These are the activations of a small neural network, seen along a few directions. Each row is one input.
Each table varies a few parts of the input and shows all the possible inputs, shuffled.
Descriptions start from the smaller parts, as in this example, which fits no table here: one of 3 separate values, together with either a single point or one of 9 places along a line or (one of 4 places along a line, together with one of 8 places around a ring).
Shared parts are said once, and a part with two or three values counts as separate values.
In the rows, 128 means zero.

Other details of the inputs shift rows strongly along two fixed directions, in all tables alike. That doesn't count.
To show where, the next rows are all for the same input, with only those details redrawn:
[119 147 152 138 170 129 113 131  56 109 114 133]
[ 82  69  78 186  83 127  72 110 191 135  94 193]
[100 116 106 153 159 128  71 135  89  99  68 180]
[125 158 162 131 181 129 119 134  39 106 117 125]
[107 105 137 169  89 128 130 102 160 153 160 130]
[100  89 123 179  71 127 123  97 188 160 157 142]

Rows:
x1: [111  58  50 175  83 131  66 124 204 116  97 164]
x2: [159 127 153 140  74 114 162  98 168 156 212  98]
x3: [144 165 122 122 167 121 129 159  62 125 115 140]
x4: [141 124  87 148 168 116  67 165 114  95  69 166]
x5: [123 116 122 155  97 108 110 118 164 136 146 118]
x6: [136 136 142 152  98 118 168 125 176 174 216  91]
x7: [110 111 114 166  95 119 109 114 183 139 154 143]
x8: [163 149 198  68  77 143 205  98 180 152 176  60]
x9: [121 116 165  52 160 138 117 164 135  87  65 164]
x10: [147 156 127 122 161 113 140 128  57  97 106 141]
x11: [138 117 130 109  72 153 141 125 237 157 110 119]
x12: [125 130 149 161  74 108 185  97 161 164 187  78]
x13: [140 177 136  72 159 160 151 145 141 118  92 121]
x14: [120  92  88 150 154 141  72 139  84  89  62 154]
x15: [157 137 169 121 146 115 150 122  61 111 144 101]
x16: [154 168 157 127 154 141 180 121  52 124 165  71]
x17: [153 154 192 129 160 152 180 119  47 129 193  60]
x18: [156 128 157 148  79 142 170 100 160 166 230  61]
x19: [122 105  99 187  87 126 155 118 202 158 152 145]
x20: [130 136  78 156 163 125  92 151 101 106  59 181]
x21: [140 144 125 105 155 101 141 144  53  98 112 135]
x22: [139 176 142  46 168 149 152 130 104  87  83 129]
x23: [158 153 176 126 151 151 156 119  45 131 172  71]
x24: [153 126 160 164  83 134 163 110 161 183 200  95]
x25: [112 106  68 132 148 128  91 151  83  93  68 160]
x26: [119 128 146 142  66 104 179 108 155 173 199  85]
x27: [168 160 184 134 161 126 163 140  63 137 164  75]
x28: [135 137 125  50 223 139 117 122 101 144 106 110]
x29: [102 111  99 156  64 109 108 107 194 167 164 131]
x30: [149 168 135 125 155 118 128 148  92 140 155 108]
x31: [120 166 128 114 155 114 122 140  52 120 114 136]
x32: [112 139  88  72 160 176 105 139 134  82  42 151]
x33: [141 135  87 148 166 126  62 159 112 104  75 178]
x34: [127  92 112 170  79 142 136 108 196 147 187 113]
x35: [113 164 131 120 174 111 109 144  66 109 126 126]
x36: [149 130 142 167  88 116 193 116 170 169 189  82]
x37: [144 118 153  65 128 112 176  81 202 198 193  93]
x38: [104 111  71 136 157 138  96 149  85  94  79 175]
x39: [114 121  82 125 160 107  81 145  99  86  85 183]
x40: [118 140 152 144 151 128 121 124  79 121 129 129]
x41: [141 161 203  78  78 146 191 101 182 166 173  49]
x42: [142 139 145 151 164 136 128 143  89 126 130 133]
x43: [119 151 129 122 146 101 112 138  87 119 130 106]
x44: [150 154 147 103 149  97 146 134  71 111 156  94]
x45: [130 140 126 116 144 111 152 134  79 110 136 148]
x46: [113 116  67 131 146 137  85 146  81 101  73 172]
x47: [126 168 131 133 162 118 126 130  58 110 102 130]
x48: [140 135 148 127 168 125 127 129  56  95 117 144]
x49: [ 91  74  75 181  72 126  61 107 188 142  89 190]
x50: [143 124 127 166 112 127 135 131 179 149 174 126]
x51: [141 161 201  52 197 150 143 189  99 105  90 121]
x52: [ 91 103 102 161  66 114 140 110 187 163 161 148]
x53: [135 135 157 137  96 134 188 108 144 165 241  52]
x54: [124 168 155 139 157 119 164 123  72 121 144 107]
x55: [148 182 246  52 145 155 172 141  99 130 144  61]
x56: [ 93  94 170  89  80 141 135 135 234 150 125 135]
x57: [106 100 139  65 165 165  94 173 139  83  49 159]
x58: [167 174 223  64 156 161 165 165 113 130 127  81]
x59: [123  99  94 145  62 105 121 105 193 153 166 142]
x60: [143 151 122 129 158 108 119 157  98 125 132 110]
x61: [116 101  85 149  87 132 108 116 168 147 154 124]
x62: [130 114 145  68 143 150  88 156 137  80  33 175]
x63: [106  77  49 171  82 111  93 143 198 142  90 187]
x64: [122  86  87 161  94 114 100 117 190 117 129 178]
x65: [132 142 164 137 141 118 131 122  74 127 136  98]
x66: [128 136 119 146 157 142 150 128  82 106 126 117]
x67: [148 159 144 104 137 110 161 129  62 124 153 122]
x68: [148 132 145 128 138 123 124 119  74 115 127 136]
x69: [120  64  61 165  78 103  73 120 207 112  96 186]
x70: [110  78  80 109  76 169  91 120 228 119  55 153]
x71: [138 112 134 160  78 131 192 100 157 154 191  66]
x72: [138 123 147 154  83 114 202  94 161 149 198 106]
x73: [114 110  68 131 158 124  69 151  94  89  75 146]
x74: [126 123  85  75 217 124  76 141 149 147  57 173]
x75: [133 204 184  50 156 154 181 121 107 123 133  76]
x76: [107  65 110 109  76 176  85 138 230 118  62 162]
x77: [117 108 111 166  66 117 106 104 200 159 162 135]
x78: [122 156 140  51 217 117 110 119 105 152 101 122]
x79: [128  96  98 158  82 103 148 107 167 127 128 140]
x80: [133 152 123 134 159 122 145 155  89 129 134 140]
The inputs of x63 and x26 match in every part but one. If x30 is changed in the same way as x63 into x26, which row does it become?
Answer: x29
Describe the family of inputs behind these rows.
Answer: one of 4 separate values, together with either a single point or one of 4 places along a line or (one of 3 separate values, together with one of 5 places around a ring)
Change only the choice among 4 separate values in x77. List by row number the other rows that result.
Answer: x2, x18, x33
A walk changes only the place on the line of 4. It starts at x32 and steps to x70. List the rest of the walk in order.
Answer: x76, x57
Change only the place on the ring of 5 in x68. List by row number the other rows that result.
Answer: x2, x10, x59, x67
